A small network was shown many inputs. Here are its activations along a few directions, one row for each input.
Each table varies a few parts of the input and shows all the possible inputs, shuffled.
A made-up example of a description, with smaller parts first: one of 8 places around a ring, together with either a single point or one of 9 places along a line or (one of 2 separate values, together with one of 6 places along a line).
Shared parts are said once, and a part with two or three values counts as separate values.

Other details of the inputs shift rows strongly along two fixed directions, in all tables alike. That doesn't count.

Rows:
row 1: [ 17 -14   0  -9 -24  20 -22  10   6   7   4 -22   1]
row 2: [-10  -7  -8 -19 -27  24  17   1 -27  24  12  -4 -20]
row 3: [-16  12  -9  -6  12 -16  25 -12 -12  19   3  26  -2]
row 4: [  4  -8   3   2  11  -9 -24   6  18 -14  -1  13  12]
row 5: [-28  18  -4   7  19 -29  22 -27  -9  -5   5  27  -6]
row 6: [-10  26  -2  12  27 -18  -5   0  16 -14  -6   4  13]
row 7: [ -4  -3  -6 -16 -17  20  18  -6 -18  18   5  -5 -13]
row 8: [  0   9   7   4  19 -22  -9  -6  13  -4  -1  21   7]
row 9: [ -1  -4  -9  -1  -3  13  -2  -4   5   6   7  -1 -11]
row 10: [ -7 -12  -2 -14 -14  -4   6   1 -24  10   9  11   0]
row 11: [ -6  -4  -1  -9 -19   9  26  -5 -28  10  -4   0 -19]
row 12: [ 32 -20   8   7 -10  12 -23  27  20 -21   6 -23  24]
row 13: [-33   8 -20  -8   0  -7  34  -5 -25   2   8  11 -10]
row 14: [-22  17   2   6  18 -21  12 -13  -6  -7   4  22  -2]
row 15: [ 4  5 10 14 10 -7  8 -2  6 -7  8  1 10]
row 16: [  3  -1   2 -14  -9   8  19  -7 -10   6  -8  -5  -9]
row 17: [  7  -6  -2   2  -1  13   1  -7   7  -7 -11  -2  -3]
row 18: [ -1  -3  -5 -14 -16  12  10   0 -10  17   8  -7 -16]
row 19: [ 25 -14   7 -14 -23  22 -16  14   8   4  -2 -25   6]
row 20: [ 16  -9   8  13  -7  12 -20   6  15 -14 -14 -10   3]
row 21: [  1  -3  -2 -11  -5  17  10  -5  -7  10   2  -7  -7]
row 22: [ 13  -5   5  -2  -7   0 -15   9   7   0   0 -13  -7]
row 23: [ 17  -6   9   3 -10   0 -16  10   6  -6  -5 -13  -7]
row 24: [ 33 -19   4  -1 -13  26 -35  19  31 -10  -5 -25  12]
row 25: [ 25 -19   4   6 -11  16 -38  21  19  -9  -1 -21   0]
row 26: [  8  -7   3  -6 -10  18 -13   9   5   7   5 -15  -4]
row 27: [  5  -9   3 -15  -9  18   9   0 -13   4  -8 -11  -6]
row 28: [  3  -3   3   0   2   3 -11   1  -2   2   0  -8 -11]
row 29: [ -3   3  -4  -1  -3   4  15 -22  -7   4  -7   2  -9]
row 30: [  0   7   1   8   6 -12 -13  10  21 -17  -2  -6  17]
row 31: [ -9   9   4  11  27 -18  -6  -9  19   2   0  21  13]
row 32: [-10   0   3   3 -10   8  18 -11 -17   6  -6   3 -16]
row 33: [ -1  14   2  32  46 -29 -24  -2  56 -19 -12   7  27]
row 34: [ -7  17  10  17  42 -28 -14 -16  23 -12  -4  26  12]
row 35: [-1  6 -9 -3  8 -2  0 13 -4  5 -3 -4 12]
row 36: [  3  -6   2   1  -8   9  -3   3 -14  -1  -2  -7 -12]
row 37: [-15  23 -14   1  15 -17  27  -8 -10  13  -1  18   1]
row 38: [-12  25   2  28  44 -31  -6 -10  37  -8  -9  15  18]
row 39: [  9  -5   1 -15 -20   6  24  12 -25   7  12  -8   0]
row 40: [ -1  -3   5   0  -5  12   7  -1  -9  -2 -10  -3  -8]
row 41: [ 11  -4  -1  -4 -10  12  -7  -6   9   5   0 -12   1]
row 42: [ 29 -18  10   1 -19  10 -15  22   8 -11   9 -24  22]
row 43: [ 18 -13   2  10 -13  12 -24  11   4 -11  -4 -12  -4]
row 44: [-30   6  -3  -3  12 -16  25 -18 -22  11   8  33 -10]
row 45: [-14   9  -8 -14  -8  -7  21   2 -24   3   6  15  -7]
row 46: [ 27 -14   9  10 -18   9 -38  14  15 -12  -6 -22   5]
row 47: [ -5 -11  -6 -23 -28  27  28  -3 -35  17  -1  -7 -17]
row 48: [-3 12 -4 -4  0 -7  3 12  2 -6 -2 -2  8]
row 49: [ -6  -4  -3  -1  -9   6  -1  -2 -14   9   6  -4 -18]
row 50: [ 17 -14   2  -4 -21  11 -22  11   0   3   2 -19  -5]
row 51: [ -4  10   7  18  33 -28 -12 -16  31  -4  -4  18  19]
row 52: [-14  -8 -12  -8   7  -7  14  -4 -10  11   7  19   2]
row 53: [  8  -6   2  -7  -8   9  13  12 -21   1  12 -11   3]
row 54: [-12   9  -3   0  23 -12   8  -8  -2  10   0  18   7]
row 55: [ -7  13  -3  15  25 -23   1  -8  20   0  -5   7  16]
row 56: [ -3  -6  -3  -3 -21  11  14  -9 -20   5  -4  -2 -12]
row 57: [ -9   3   1   7  -3  -3   9 -12 -16   4  -1   4 -20]
row 58: [-16  15  -1   1  18 -16   7  -7  -8  -8   2  15  -1]
row 59: [ -1  -2   3   4   7  -9 -18   7  14 -21   1   3  10]
row 60: [-11  13   0   6   7 -11  -1   9   9 -10  -1  -1  10]
Description of these inputs: one of 5 separate values, together with either a single point or one of 5 places around a ring or one of 6 places around a ring.
The inputs of row 58 and row 5 match in every part but the choice among 5 separate values. If row 35 is changed in the same way as row 58 into row 5, which row does it become?
> row 55
A walk changes only the place on the ring of 6. It starts at row 18 and steps to row 22. List the rest of the walk in order.
> row 23, row 11, row 16, row 19
Which other rows agree with row 20 in the choice among 5 separate values? List them by row number.
> row 4, row 9, row 12, row 13, row 17, row 24, row 25, row 33, row 43, row 52, row 59
Change only the choice among 5 separate values in row 34. List by row number the other rows that result.
> row 4, row 8, row 10, row 44
Change only the place on the ring of 6 in row 36. List by row number the other rows that result.
> row 21, row 26, row 27, row 28, row 40
Change only the choice among 5 separate values in row 54. List by row number the other rows that result.
> row 3, row 31, row 51, row 52

Rows:
row 61: [  9  -2   0   5  12  -1 -41   7  41  -4 -13  -4  18]
row 62: [-13  16  -1  26  18  -6  19 -41   1   6  -3   2 -40]
row 63: [  6 -16  -9 -20 -24  12   3   5 -10  20  11  -4   0]
row 64: [ -7  23   8  20  19  -7  16 -49  -1   2 -12  13 -33]
row 65: [  6  -6  -5   3 -21  27  -3  -8  -1  -2 -15 -13 -35]
row 66: [ -5  -6   0  -4 -25  18  22 -28 -27  11   5  -9 -38]
row 67: [ 15  10  14   7  16  -2 -15   3  35   0 -15  -5  20]
row 68: [  0 -18  -4 -21 -24   6   0   9 -21  11  17   4  -7]
row 69: [-14  -9  -5 -12 -24  -1  17   5 -37   5  17  11 -10]
row 70: [ 13 -16   8 -18 -14   6 -21  18  -5   6   0   0   3]
row 71: [ -2 -16  -7 -19 -18   9  -7  19 -24  14  16  -1  -9]
row 72: [ -3  -1  -6 -10  -1   9  35  -1 -21   2   3  -1   2]
row 73: [ 11 -10  13  16  10  -7 -25  10  17 -21   0   6  17]
row 74: [ 15 -14   3  -7 -30   5  -8  26  -7 -13   4 -18  12]
row 75: [ 18 -14   3  -6  -8  21  -3  15  11   3  -3 -14  19]
row 76: [ 11  -4  -3 -13 -15  17 -10  30   5  -9  -6 -26  17]
row 77: [  1  -2   8  11   8  -9 -41  21  23 -24  -7   1  16]
row 78: [-17  24  -9  11  27 -12  20 -16   7  12   4   8   0]
row 79: [  7   8   1   8  14   4 -28   9  43  -8 -15 -12  23]
row 80: [  5   1  -9 -13 -13  12  14  23 -17   5   9 -21   4]
row 81: [-29  26  -8  17  28 -31  14 -18   2 -16  -8  19   0]
row 82: [-11 -17  -7 -16  -7   4  17  -6 -29  13  13  18 -11]
row 83: [-14  19  -4   7  18 -13  24 -23  12   9   5  13   3]
row 84: [ 20 -11   7  10  15  -1 -25  -2  35  -3  -5   1  20]
row 85: [ 14 -10  -2  -5 -23   6 -13  34 -11 -10   5 -23  10]
row 86: [  7   3   4 -16 -10   8  19  13 -14   4  -5 -11   6]
row 87: [-16  17  -1  22  31 -27  24 -25   1 -16  -4  24   4]
row 88: [ 17   0  12   4  14  -6 -27   0  32   4 -12   2  16]
row 89: [  7  -1   9  16   9 -12 -34  19  17 -17   5  -2  11]
row 90: [  8   0  19  11   9 -14 -27  12  15 -16  -7   7  12]
row 91: [ -8  -2  -1   3  -8  19  28 -40 -30  10   1   1 -36]
row 92: [-24 -10 -16 -26 -14   5   5   5 -31  14   7  14 -15]
row 93: [-15  22   4  10  20 -28  23 -17  -6  -8  -9  19  -1]
row 94: [  8  -5  -4 -17 -24  13  19  18 -15   1   9 -18   6]
row 95: [-18  21 -10  15  36 -24  10 -26  12  14   6  21  -5]
What is each input in this table made of?
> one of 5 separate values, together with either a single point or one of 6 places around a ring
The inputs of row 70 and row 71 match in every part but the choice among 5 separate values. If row 90 is changed in the same way as row 70 into row 71, which row does it become?
> row 89
Which other rows agree with row 84 in the choice among 5 separate values? List them by row number.
> row 72, row 73, row 75, row 82, row 87, row 91
Change only the choice among 5 separate values in row 74. List by row number the other rows that result.
> row 81, row 85, row 87, row 93
Change only the choice among 5 separate values in row 80. List by row number the other rows that result.
> row 72, row 76, row 86, row 94
